A small network was shown many inputs. Here are its activations along a few directions, one row for each input.
Each table varies a few parts of the input and shows all the possible inputs, shuffled.
A made-up example of a description, with smaller parts first: ring(5) and (point or (values(2) and line(4)) or ring(11)).
Shared parts are said once, and a part with two or three values counts as separate values.

Rows:
x1: |   0 | -16 |   3 |   8 |  20 |   8 | -28 | -19 |   3 |  16 |   9 |   4 |  10 |
x2: |   3 |  -1 | -31 |  -5 |  16 |  -5 | -10 |  31 | -10 |   5 |   2 | -12 | -22 |
x3: |   6 |  -6 | -12 | -15 |  15 | -10 |  -7 |  26 |   5 |   8 |  23 |   7 | -14 |
x4: |   7 |  -7 |  19 |   4 |  27 | -15 | -17 |  -2 | -14 |  10 |  26 |  19 |   0 |
x5: |  -5 |  -8 | -34 |   2 |  18 |  10 | -11 |  -2 |   2 |  15 |  -7 | -12 |  -2 |
x6: |   8 |  -7 |  15 |   0 |  28 |  -9 | -19 |  -1 |   2 |  10 |  29 |  21 |   7 |
x7: |   3 |  -1 | -35 |  -8 |  17 |   1 | -12 |  33 |   5 |   5 |   5 | -10 | -15 |
x8: |   0 | -16 |   6 |  11 |  19 |   2 | -26 | -20 | -13 |  16 |   6 |   2 |   3 |
x9: | -11 |  38 |  56 |   7 | -96 |  13 |  73 | -34 |  13 | -53 | -53 |  -7 |  29 |
x10: | -10 |  37 |  52 |   3 | -95 |  19 |  72 | -33 |  29 | -53 | -50 |  -5 |  36 |
x11: |   5 |  -6 |  -8 | -11 |  14 | -16 |  -5 |  25 | -11 |   8 |  20 |   5 | -21 |
x12: |  -5 |  -8 | -30 |   5 |  17 |   4 | -10 |  -3 | -13 |  15 | -10 | -14 |  -9 |
Changing only one part turns x7 into x2. The same change can be made to x10. Which row results?
Answer: x9
What do these inputs look like to the network?
Answer: values(2) and (point or ring(5))
Change only the values(2) part in x6. List by row number the other rows that result.
Answer: x4

Rows:
x13: |  -5 |  18 | -14 |   5 | -29 |   7 |  19 |  15 |  -9 | -21 | -35 | -27 | -11 |
x14: |  -9 |  10 | -11 |  -5 | -19 |  10 |  30 | -14 |  20 |  -5 | -18 |  -3 |  15 |
x15: |  13 | -32 | -41 | -12 |  85 | -23 | -60 |  46 | -18 |  45 |  60 |  13 | -35 |
x16: | -10 |  11 |  -3 |   2 | -19 |  -1 |  35 | -17 |  -9 |  -4 | -22 |  -5 |   2 |
x17: |  -4 |  16 | -22 |  -2 | -28 |  18 |  14 |  18 |  20 | -22 | -30 | -24 |   2 |
x18: |   1 |   9 |  41 |  22 |  -6 |   0 |   2 | -29 | -13 | -13 | -10 |   8 |  21 |
x19: |   1 |  -3 |  35 |  -9 | -33 |  -3 |  15 | -12 |   7 |  -7 |   6 |  10 |   2 |
x20: |   7 |  13 |  50 |   6 | -10 |  -8 |   7 | -11 |   4 | -20 |  10 |  21 |  21 |
x21: |  -3 |  14 |   5 | -13 | -23 |  -9 |  41 |   2 |   9 | -11 |  -3 |   8 |   1 |
x22: |   2 |   8 |  33 |  15 |  -6 |  11 |  -3 | -27 |  16 | -14 |  -5 |  11 |  34 |
x23: |   2 |  21 |  -6 | -10 | -33 |   0 |  24 |  34 |   8 | -27 | -16 | -13 | -12 |
x24: |  -6 |  -7 |  18 |  -1 | -28 |  16 |   4 | -28 |  18 |  -2 |  -8 |   0 |  16 |
x25: |   8 | -35 | -52 |   1 |  89 | -17 | -67 |  25 | -36 |  50 |  41 |   0 | -34 |
x26: |   9 | -35 | -58 |  -5 |  90 |  -5 | -71 |  28 |  -5 |  51 |  44 |   3 | -24 |
x27: |  -7 |  -6 |  26 |   6 | -29 |   4 |   9 | -31 | -11 |  -1 | -13 |  -3 |   3 |
What do these inputs look like to the network?
Answer: values(3) and (point or line(4))
Changing only the values(3) part turns x25 into x15. The same change can be made to x16. Which row results?
Answer: x21
Change only the line(4) part in x14. List by row number the other rows that result.
Answer: x17, x22, x24

Rows:
x28: | -12 | -36 | -38 |   8 |  21 |  -6 | -18 | -32 | -66 |  44 |  -7 | -23 | -31 |
x29: |  15 |  24 |  -9 | -11 | -13 |  14 |  -6 |  72 |  56 | -41 |  10 |   3 |  13 |
x30: |  15 |  45 | -24 |  19 |  -6 |   5 |  -4 |  69 |  -5 | -55 | -34 | -29 |  -5 |
x31: | -10 | -37 |  13 |  31 |  54 |  14 | -52 | -67 | -12 |  44 |   6 |  16 |  26 |
x32: | -15 | -48 |   6 |  10 |  44 | -12 | -20 | -59 | -43 |  61 |  34 |  22 |   2 |
x33: |   7 |   7 |   6 |  46 |  20 |  25 | -61 |  -9 | -22 | -16 | -32 | -36 |  13 |
x34: | -18 | -14 | -95 | -10 |  17 |   1 |  14 |  11 | -33 |  34 | -22 | -38 | -37 |
x35: |   5 |  11 | -13 | -45 | -11 | -19 |  26 |  82 |  29 | -15 |  34 |   8 | -27 |
x36: |   3 | -20 |  47 |   3 |  27 | -44 |   0 | -18 | -49 |  35 |  47 |  41 | -26 |
x37: |   0 | -10 | -39 | -47 |  -7 | -22 |  33 |  55 |  22 |  23 |  35 |  12 | -47 |
x38: |   5 |  32 | -28 | -15 |  -3 | -28 |  28 |  79 | -31 | -29 | -10 | -23 | -44 |
x39: |  -8 | -25 | -31 |  30 |  30 |  20 | -50 | -41 | -35 |  27 | -36 | -30 |  -7 |
x40: |  -25 |   25 |   14 |  -29 | -115 |   31 |   98 |  -24 |   67 |  -34 |  -47 |   -6 |   29 |
x41: |   6 |  -9 |   4 |   2 |   4 | -38 |   3 |   8 | -72 |  18 |   6 |  -4 | -58 |
x42: |   8 |   0 |  73 |   5 |  24 | -42 |  -7 |  10 | -41 |  -3 |  46 |  38 |  -5 |
x43: |  17 |   0 |  19 |   6 |  33 |  25 | -50 | -13 |  60 |  -5 |  26 |  16 |  48 |
x44: |  21 |  25 |  34 |  38 |  -2 |  -2 | -37 |  27 | -38 | -46 | -19 | -14 |   2 |
x45: |  11 |  12 |  30 |   4 |   0 | -36 |  -5 |  36 | -64 | -20 |   5 |  -8 | -38 |
x46: | -14 | -25 | -73 | -19 |  19 |  36 | -20 |   6 |  59 |  32 |  -7 | -14 |   5 |
x47: |  -20 |   24 |   57 |   23 | -105 |   13 |   68 |  -73 |  -26 |  -42 |  -76 |  -23 |   17 |
x48: |   1 |  12 | -54 | -17 |   0 | -31 |  35 |  51 | -39 |   9 |  -9 | -19 | -65 |
x49: |  18 |  13 |  77 |  39 |  21 |  -8 | -39 |   0 | -15 | -29 |  22 |  32 |  34 |
x50: |   4 |  -4 |  50 |  47 |  43 |  19 | -62 | -35 |   1 |   1 |  10 |   9 |  45 |
x51: |  -3 | -43 | -25 | -31 |  34 |  -7 |  -8 | -36 |  16 |  54 |  50 |  29 |   4 |
x52: | -14 |  -4 | -88 |  11 |  26 |  27 | -17 |   3 |  -3 |  18 | -50 | -45 | -13 |
x53: | -19 | -36 | -81 | -41 |   9 |  10 |  12 |  15 |  28 |  49 |  22 |  -7 | -20 |
x54: |  31 |  17 |  46 |  -2 |  11 |  -2 | -26 |  22 |  44 | -36 |  38 |  38 |  36 |
x55: |   2 | -32 | -18 | -10 |  43 |  19 | -39 | -45 |  47 |  37 |  22 |  22 |  29 |
x56: | -20 |  10 | 101 |  23 | -77 |   7 |  65 | -97 |  -4 | -21 | -33 |  20 |  52 |
x57: |   1 |  28 | -51 |  27 |  16 |  32 | -28 |  34 |  10 | -24 | -46 | -51 |   6 |
x58: |  -7 |  16 |  70 | -19 | -87 |  13 |  77 | -75 |  55 | -27 | -17 |  27 |  55 |
x59: |  -26 |   47 |   -2 |    3 | -108 |   22 |  101 |  -28 |    5 |  -49 |  -91 |  -37 |   10 |
x60: |   1 |   7 | -37 |  -3 |   9 |  41 | -30 |  37 |  72 | -10 |  -3 | -20 |  24 |
x61: |  16 | -16 |  16 | -38 |  17 | -39 |  13 |   4 |  10 |  28 |  63 |  47 | -24 |
x62: |  21 |   4 |  42 | -36 |  13 | -36 |   6 |  31 |  18 | -10 |  62 |  44 |  -3 |
What do these inputs look like to the network?
Answer: ring(5) and (point or ring(6))
Changing only the ring(5) part turns x54 into x44. The same change can be made to x62. Which row results?
Answer: x45
Start at x34 and move only the ring(6) part, one step at a time. The first step leads to x48. Which rows follow, in order?
Answer: x38, x30, x57, x52
